A small network was trained on invented records. Each row is its activation on one of them, seen along a few directions.
Each row is followed by the record's values for the fields Tomum, Veli, Dopiz, Bigap, Nalif, Gipuf, Ritu, Fako.
Not every record has every field; a missing one is written none.
Other fields move the rows too, some of them a lot.
(in the rows, 500 means zero)
Strong random noise was added to every row along 3 fixed directions; ignore it. To show where, here is one row again and again, with new noise each time:
[407 328 496 509 420 495 516 492 438 330 460 569 419 614 540 538 507 491
 426 503 550 399 542 426 542]
[380 334 460 548 397 550 511 490 419 250 394 572 344 638 539 557 494 426
 350 523 584 386 563 374 546]
[385 491 454 558 479 544 499 464 456 350 368 590 433 605 504 504 460 429
 374 509 561 385 535 405 519]
[430 555 514 510 465 391 526 477 488 491 439 578 616 499 516 461 537 552
 556 457 463 401 491 522 556]
[525 412 635 343 648 315 509 464 554 761 729 587 777 535 495 411 478 748
 713 421 417 454 438 645 462]

[522 492 474 508 459 589 505 539 569 415 478 478 395 553 523 566 494 398
 449 512 524 559 635 447 514]	{Tomum: none, Veli: none, Dopiz: none, Bigap: none, Nalif: none, Gipuf: none, Ritu: none, Fako: none}
[520 431 495 438 602 612 486 523 517 485 531 487 371 604 455 574 400 424
 375 595 582 549 453 465 438]	{Tomum: u1, Veli: none, Dopiz: none, Bigap: none, Nalif: none, Gipuf: none, Ritu: none, Fako: none}
[474 619 485 524 440 378 516 439 655 684 450 562 817 427 554 337 484 767
 712 213 511 407 672 550 598]	{Tomum: u1, Veli: k2, Dopiz: s2, Bigap: none, Nalif: l1, Gipuf: t1, Ritu: y1, Fako: n1}
[434 514 420 618 343 564 507 505 437 243 358 473 325 495 571 586 591 332
 431 528 480 497 624 396 543]	{Tomum: u1, Veli: k1, Dopiz: s1, Bigap: w2, Nalif: l1, Gipuf: t2, Ritu: none, Fako: n1}
[517 781 438 570 537 613 511 543 556 502 358 482 447 495 485 537 462 325
 412 566 460 612 504 485 495]	{Tomum: u1, Veli: none, Dopiz: none, Bigap: none, Nalif: l2, Gipuf: t2, Ritu: y1, Fako: none}
[471 508 492 514 445 491 504 495 411 361 456 445 395 445 496 579 602 397
 469 578 489 502 438 455 499]	{Tomum: u1, Veli: k1, Dopiz: s1, Bigap: none, Nalif: none, Gipuf: none, Ritu: none, Fako: n1}
[424 380 418 578 523 666 475 403 653 485 493 624 525 697 562 376 344 627
 446 270 690 393 839 353 509]	{Tomum: u2, Veli: k2, Dopiz: s2, Bigap: none, Nalif: l1, Gipuf: t1, Ritu: none, Fako: n2}
[539 360 486 481 481 633 512 566 534 430 547 460 327 622 552 598 460 421
 405 550 522 623 593 434 473]	{Tomum: u1, Veli: none, Dopiz: none, Bigap: none, Nalif: l2, Gipuf: t2, Ritu: y1, Fako: none}
[514 518 548 442 519 449 504 503 494 543 551 452 506 446 485 536 558 498
 558 540 452 531 427 537 490]	{Tomum: u1, Veli: k1, Dopiz: s2, Bigap: none, Nalif: none, Gipuf: none, Ritu: none, Fako: n1}
[439 376 505 539 386 458 534 517 414 357 444 491 417 468 503 569 630 511
 470 528 565 422 470 446 581]	{Tomum: u2, Veli: k2, Dopiz: s2, Bigap: none, Nalif: none, Gipuf: none, Ritu: none, Fako: n2}
[413 596 387 611 427 517 486 457 567 443 372 527 542 545 597 451 515 526
 515 366 482 446 698 396 506]	{Tomum: u1, Veli: k2, Dopiz: s2, Bigap: none, Nalif: l2, Gipuf: t2, Ritu: y1, Fako: n1}
[507 523 508 510 403 465 544 571 479 449 460 474 447 461 509 550 566 445
 496 557 464 552 450 524 596]	{Tomum: u2, Veli: none, Dopiz: none, Bigap: none, Nalif: l1, Gipuf: t1, Ritu: none, Fako: none}
[587 275 588 456 154 296 637 672 460 383 592 404 497 400 637 617 789 592
 683 501 376 613 502 607 720]	{Tomum: u2, Veli: none, Dopiz: none, Bigap: none, Nalif: l2, Gipuf: t1, Ritu: y1, Fako: none}
[454 753 459 557 517 492 485 468 512 505 391 462 497 412 487 483 513 413
 510 517 422 503 476 487 486]	{Tomum: u1, Veli: k1, Dopiz: s2, Bigap: none, Nalif: l1, Gipuf: t2, Ritu: none, Fako: n1}
[518 620 468 479 717 657 447 472 594 604 520 509 448 585 433 492 313 413
 403 555 532 579 498 465 372]	{Tomum: u1, Veli: none, Dopiz: none, Bigap: none, Nalif: l1, Gipuf: t2, Ritu: none, Fako: none}
[536 492 496 505 408 536 544 586 504 435 478 446 393 500 533 579 543 411
 457 561 475 605 506 499 543]	{Tomum: u1, Veli: none, Dopiz: none, Bigap: none, Nalif: l2, Gipuf: t1, Ritu: y1, Fako: none}
[552 264 563 384 575 541 504 540 503 516 656 500 414 619 480 572 461 528
 446 565 561 549 459 504 473]	{Tomum: u2, Veli: none, Dopiz: none, Bigap: none, Nalif: none, Gipuf: none, Ritu: none, Fako: none}
[411 743 402 612 616 460 420 312 428 502 408 500 630 303 435 354 496 512
 504 395 520 355 472 410 306]	{Tomum: u1, Veli: k2, Dopiz: s1, Bigap: w2, Nalif: l1, Gipuf: t1, Ritu: y1, Fako: n2}
[543 330 545 417 442 498 531 581 480 463 560 451 384 524 508 595 487 486
 469 571 529 573 436 532 534]	{Tomum: u1, Veli: none, Dopiz: none, Bigap: none, Nalif: l1, Gipuf: t1, Ritu: y1, Fako: none}
[571 435 536 496 503 444 527 487 483 533 668 463 555 436 528 467 620 553
 601 473 423 538 526 530 426]	{Tomum: u2, Veli: k1, Dopiz: s1, Bigap: w2, Nalif: l2, Gipuf: t1, Ritu: y1, Fako: n2}
[471 424 457 529 404 537 512 481 511 445 479 495 439 502 539 504 507 503
 512 464 548 470 642 458 525]	{Tomum: u1, Veli: k1, Dopiz: s2, Bigap: w2, Nalif: l1, Gipuf: t1, Ritu: none, Fako: n1}
[525 300 530 457 482 521 506 540 482 444 576 491 402 561 509 534 487 519
 448 528 555 524 476 487 526]	{Tomum: u2, Veli: none, Dopiz: none, Bigap: none, Nalif: l1, Gipuf: t1, Ritu: none, Fako: none}
[493 337 517 443 344 431 562 590 542 440 503 502 483 542 582 579 532 575
 564 498 483 503 552 537 630]	{Tomum: u1, Veli: none, Dopiz: none, Bigap: none, Nalif: l1, Gipuf: t2, Ritu: none, Fako: none}
[460 174 540 419 527 406 456 419 349 399 717 428 441 473 532 540 568 623
 554 487 506 461 418 428 357]	{Tomum: u1, Veli: k2, Dopiz: s1, Bigap: none, Nalif: l1, Gipuf: t2, Ritu: y1, Fako: n1}
[532 690 530 503 261 330 581 630 435 434 300 427 518 295 495 587 624 415
 542 595 416 539 316 633 702]	{Tomum: u1, Veli: none, Dopiz: none, Bigap: none, Nalif: l1, Gipuf: t1, Ritu: y2, Fako: none}
[500 758 492 578 574 550 455 467 478 509 368 543 558 421 380 457 444 384
 430 537 476 453 438 525 476]	{Tomum: u2, Veli: k1, Dopiz: s2, Bigap: w1, Nalif: l1, Gipuf: t1, Ritu: y2, Fako: n2}
[459 420 504 459 714 526 420 374 490 555 599 577 573 559 433 421 415 591
 442 430 603 388 484 412 323]	{Tomum: u2, Veli: k2, Dopiz: s1, Bigap: none, Nalif: none, Gipuf: none, Ritu: none, Fako: n2}
[490 768 458 546 520 530 498 519 534 518 360 477 489 430 454 493 471 381
 457 558 477 545 427 511 515]	{Tomum: u1, Veli: none, Dopiz: none, Bigap: none, Nalif: l1, Gipuf: t1, Ritu: none, Fako: none}
[526 608 544 475 533 463 524 535 500 620 415 559 576 470 430 495 430 473
 498 545 521 479 415 613 562]	{Tomum: u2, Veli: k1, Dopiz: s2, Bigap: w2, Nalif: l1, Gipuf: t2, Ritu: y2, Fako: n2}
[498 357 557 389 711 586 422 462 525 672 620 616 578 674 430 479 262 596
 534 485 591 447 499 601 450]	{Tomum: u1, Veli: k1, Dopiz: s2, Bigap: w1, Nalif: l1, Gipuf: t2, Ritu: y1, Fako: n1}
[510 623 468 525 504 631 489 551 562 543 347 528 441 598 454 509 373 357
 376 545 542 531 511 499 552]	{Tomum: u1, Veli: k1, Dopiz: s2, Bigap: none, Nalif: l2, Gipuf: t1, Ritu: y2, Fako: n1}
[458 461 521 527 448 357 453 393 355 416 548 449 561 338 481 448 633 582
 611 474 449 381 399 495 442]	{Tomum: u1, Veli: k1, Dopiz: s1, Bigap: w1, Nalif: l1, Gipuf: t1, Ritu: none, Fako: n1}
[467 292 463 541 381 636 514 560 415 237 446 470 194 606 518 621 507 336
 291 611 598 533 516 375 548]	{Tomum: u2, Veli: none, Dopiz: none, Bigap: none, Nalif: l1, Gipuf: t1, Ritu: none, Fako: none}
[523 537 484 506 552 594 490 524 527 512 508 466 420 546 488 501 452 423
 430 570 507 575 483 469 452]	{Tomum: u1, Veli: none, Dopiz: none, Bigap: none, Nalif: l2, Gipuf: t1, Ritu: none, Fako: none}
[429 231 525 421 472 372 489 413 468 511 600 535 615 492 517 448 504 772
 607 359 604 343 482 507 514]	{Tomum: u1, Veli: k2, Dopiz: s2, Bigap: none, Nalif: none, Gipuf: none, Ritu: none, Fako: n1}
[478 639 440 637 161 462 568 604 533 299 346 408 415 427 647 582 745 387
 583 490 340 580 661 469 669]	{Tomum: u1, Veli: k1, Dopiz: s2, Bigap: none, Nalif: l2, Gipuf: t2, Ritu: none, Fako: n1}
[370 471 445 520 491 412 474 364 475 495 411 570 650 448 476 383 468 705
 534 344 635 278 471 470 522]	{Tomum: u1, Veli: k2, Dopiz: s2, Bigap: none, Nalif: none, Gipuf: none, Ritu: none, Fako: n1}
[517 308 495 513 459 553 487 483 425 369 643 419 344 502 564 546 600 449
 499 554 469 539 565 420 395]	{Tomum: u1, Veli: k1, Dopiz: s1, Bigap: w2, Nalif: l2, Gipuf: t1, Ritu: none, Fako: n1}
[494 518 462 541 540 637 460 485 507 416 536 455 344 580 542 545 508 366
 433 566 455 583 576 401 418]	{Tomum: u1, Veli: k1, Dopiz: s1, Bigap: none, Nalif: l2, Gipuf: t2, Ritu: none, Fako: n1}
[445 537 425 554 652 627 455 377 730 663 520 643 688 674 529 309 296 680
 520 235 628 408 810 416 454]	{Tomum: u2, Veli: k2, Dopiz: s2, Bigap: none, Nalif: l1, Gipuf: t2, Ritu: none, Fako: n2}
[552 701 518 476 605 495 488 524 531 669 439 490 579 459 419 442 395 457
 444 563 481 547 353 576 480]	{Tomum: u1, Veli: none, Dopiz: none, Bigap: none, Nalif: l2, Gipuf: t1, Ritu: y2, Fako: none}

Here are new rows. What are their fields?
[550 404 499 479 715 664 455 462 574 605 624 541 467 685 461 395 341 535
 381 502 592 534 529 439 383]	{Tomum: u2, Veli: none, Dopiz: none, Bigap: none, Nalif: l2, Gipuf: t1, Ritu: none, Fako: none}
[554 567 532 427 563 556 502 574 470 534 429 483 394 522 405 574 357 363
 345 672 554 567 293 563 507]	{Tomum: u1, Veli: none, Dopiz: none, Bigap: none, Nalif: l1, Gipuf: t1, Ritu: y2, Fako: none}
[464 612 432 576 474 585 497 483 489 446 378 495 395 478 473 513 500 366
 439 551 525 479 545 459 506]	{Tomum: u1, Veli: k1, Dopiz: s2, Bigap: w2, Nalif: l1, Gipuf: t1, Ritu: none, Fako: n1}
[481 600 466 560 456 532 512 528 478 427 382 493 428 475 475 509 512 399
 415 552 519 512 450 476 560]	{Tomum: u2, Veli: none, Dopiz: none, Bigap: none, Nalif: l1, Gipuf: t1, Ritu: none, Fako: none}
[593 745 590 467 552 308 529 504 483 694 538 498 738 286 431 432 575 542
 645 506 356 511 327 695 494]	{Tomum: u2, Veli: k1, Dopiz: s1, Bigap: w2, Nalif: l1, Gipuf: t1, Ritu: y2, Fako: n2}
[516 651 491 534 515 510 526 534 487 506 381 509 493 463 447 490 473 428
 418 553 535 516 387 527 554]	{Tomum: u2, Veli: none, Dopiz: none, Bigap: none, Nalif: l1, Gipuf: t1, Ritu: y1, Fako: none}
[448 330 472 497 423 620 494 500 504 335 449 480 318 611 516 580 470 441
 365 513 612 470 610 397 530]	{Tomum: u1, Veli: k1, Dopiz: s2, Bigap: none, Nalif: none, Gipuf: none, Ritu: none, Fako: n1}
[509 576 557 469 339 364 572 622 507 504 349 540 606 443 510 532 530 516
 535 498 459 479 434 625 702]	{Tomum: u2, Veli: none, Dopiz: none, Bigap: none, Nalif: l1, Gipuf: t2, Ritu: y2, Fako: none}
[535 486 543 430 663 606 489 504 581 647 581 562 503 636 426 496 404 500
 458 536 565 522 472 530 477]	{Tomum: u2, Veli: k1, Dopiz: s2, Bigap: none, Nalif: none, Gipuf: none, Ritu: none, Fako: n1}
[530 369 581 414 554 442 498 491 448 531 663 494 511 505 480 530 569 548
 550 541 478 520 415 527 458]	{Tomum: u2, Veli: k1, Dopiz: s1, Bigap: none, Nalif: none, Gipuf: none, Ritu: none, Fako: n1}
[494 508 495 530 351 427 548 537 444 410 428 449 444 365 518 549 610 450
 529 523 460 494 483 531 568]	{Tomum: u1, Veli: k1, Dopiz: s2, Bigap: w2, Nalif: l1, Gipuf: t1, Ritu: y1, Fako: n1}
[513 493 501 530 352 400 548 557 516 441 472 482 542 435 561 509 610 548
 584 461 451 519 527 530 623]	{Tomum: u2, Veli: none, Dopiz: none, Bigap: none, Nalif: l1, Gipuf: t2, Ritu: none, Fako: none}
[452 419 447 562 299 516 528 528 422 295 407 443 320 444 545 586 609 387
 462 551 511 486 563 437 561]	{Tomum: u1, Veli: k1, Dopiz: s2, Bigap: w2, Nalif: l1, Gipuf: t1, Ritu: none, Fako: n1}
[541 242 573 376 512 543 503 551 508 511 661 462 375 600 499 613 506 514
 493 568 525 558 473 516 502]	{Tomum: u1, Veli: k1, Dopiz: s2, Bigap: none, Nalif: none, Gipuf: none, Ritu: none, Fako: n1}
[541 298 531 409 502 608 497 590 406 389 485 464 233 611 439 643 358 349
 258 704 630 556 328 490 500]	{Tomum: u1, Veli: none, Dopiz: none, Bigap: none, Nalif: l1, Gipuf: t1, Ritu: y2, Fako: none}
[544 465 576 448 391 380 519 562 380 433 523 415 456 393 503 578 611 446
 526 604 417 539 327 579 554]	{Tomum: u1, Veli: k1, Dopiz: s1, Bigap: none, Nalif: l1, Gipuf: t1, Ritu: y2, Fako: n1}
[539 297 527 469 380 478 543 582 485 397 590 454 394 534 565 597 576 504
 518 538 482 585 535 491 567]	{Tomum: u2, Veli: none, Dopiz: none, Bigap: none, Nalif: l1, Gipuf: t2, Ritu: none, Fako: none}
[431 593 426 603 455 637 511 515 432 370 202 584 344 559 430 542 370 287
 252 596 663 414 491 446 582]	{Tomum: u2, Veli: k1, Dopiz: s2, Bigap: w2, Nalif: l1, Gipuf: t2, Ritu: y2, Fako: n2}
[510 332 492 469 662 726 465 506 483 447 525 533 266 704 427 541 293 379
 220 606 677 535 453 405 418]	{Tomum: u2, Veli: none, Dopiz: none, Bigap: none, Nalif: l1, Gipuf: t1, Ritu: y1, Fako: none}
[518 807 449 581 442 525 530 559 557 494 376 451 497 421 524 533 569 360
 524 548 383 622 522 514 548]	{Tomum: u1, Veli: none, Dopiz: none, Bigap: none, Nalif: l2, Gipuf: t2, Ritu: none, Fako: none}
